Each row below holds a small network's activations on one input, seen along a few directions.
In each table, some parts of the input vary, and every possible input appears once, in random order.
Descriptions start from the smaller parts, as in this example, which fits no table here: ring(5) and (point or ring(11) or (values(3) and line(6))).
Shared parts are said once, and a part with two or three values counts as separate values.

Other details of the inputs shift rows strongly along two fixed directions, in all tables alike. That doesn't count.

Table:
R1: [ -9 -37 -16 -48 -21 -17  13   4  -1 -36  12 -17  -3  -5  -2 -14]
R2: [  4   8  -4 -11  -9  15   1  -2 -14 -19   6 -18   6  -7  -3   0]
R3: [ -5 -45 -10 -47  -4 -12   7   7  -7 -30  10 -26   4  -9  -7 -16]
R4: [-16 -12   0  14  20  -8  -3   8  -1  23  -5  22   4  12  13   3]
R5: [  7   1  -3 -13 -27   0  -6  -9   3 -18  10 -12  -3  -5   0  -3]
R6: [  9   6   0 -12  -7  12   1  -3  -6 -19   1 -21   3  -9  -4  -7]
R7: [-16  -5  -6  13   8 -19   4   1  13  19  -7  21  -5  10   2   3]
R8: [  5   2  -4  -8 -11  17  -7   0  -6 -20   7 -18   5  -7  -1 -12]
R9: [-14 -39 -20 -46 -24 -14   4   6   0 -37  18 -14  -4  -3   2 -20]
R10: [-12 -13   3  12  23 -12  -2   7   9  24 -10  17   3   7   7  -2]
R11: [  1   0  -5  -5  -8  12  -4  -5  -2 -17   5 -25   4 -10  -9  -8]
R12: [-13 -16   0  14  24 -13   0   9   8  25  -7  15   2   6   3  -1]
R13: [ 10   7  -3 -12  -7  15   0   1  -9 -20   5 -16   3  -9  -4  -7]
R14: [ 13   5  -3 -18 -23   2   2  -6  -3 -19  11  -6  -6  -7  -3   2]
R15: [-25 -48 -10 -21  28 -29  14  21   2   6 -10  13   3  10   9 -14]
R16: [  4   1  -2  -7 -12  14  -6  -3  -2 -19   4 -22   6  -8  -1 -11]
R17: [-11  -2  -3  10  12 -21  13   2  10  20 -10  23  -6   9  -2   6]
R18: [ 40  39  19  15 -11  26 -15 -14 -10   7   5  -9  -2 -11  -4  16]
R19: [-14  -4  -2  10   7 -17   4   1  15  18  -9  23  -4  11   6   1]
R20: [ -8 -12   1  11  29 -16   8   9   5  25 -10  17   0   6   0   4]
R21: [ 31  48  16  20  -8  28  -8 -18  -3  -1  -2 -16   2 -12 -10  11]
R22: [ 13  40  15  40  10  -2   2 -10  15  38 -16  33  -7  10   3  23]
R23: [ 12  -6   4 -10 -13   7 -12  -5  -5 -11   8 -18   3  -9   0  -5]
R24: [-24  -3  -5  19  22  -2   3  10   1  16  -9  20   8  14  13  -2]
R25: [-25  -8   4  15  14 -11   5  19   6  13 -11  22  -7  15  -1   1]
R26: [-20  -4   6  11  20 -15  12  19   2  13 -14  25  -8  15  -4   6]
R27: [  7   4  -3 -10  -4  10   4  -4  -6 -17   3 -25   2 -11 -14  -5]
R28: [ 36  37  18  21 -15  27 -23 -15  -7   7   9 -10   0  -9  -2  12]
R29: [-41 -41 -19 -17   7 -29  13  13   5   0   1  21  -2  15  14 -10]
R30: [  8  42  13  44   8   2   1 -11   4  38 -10  36  -9  12  10  28]
R31: [ 34  38  16  17 -13  26 -15 -17 -14   6   7 -10   1  -9  -4  24]
R32: [ 16  18   4   1 -16  23 -11 -13  -2 -17   6 -26   6 -12  -8  -4]
Description of these inputs: values(2) and (point or (values(3) and line(5))).
Question: The inputs of R13 and R8 match in every part but the values(2) part. If R17 is changed in the same way as R13 into R8, which row does it become?
Answer: R7
Question: Change only the values(2) part in R26. List by row number the other rows that result.
Answer: R25
Question: Change only the values(3) part in R18. List by row number the other rows that result.
Answer: R13, R14
Question: A walk changes only the line(5) part. It starts at R7 and steps to R19. List the rest of the walk in order.
Answer: R5, R9, R29
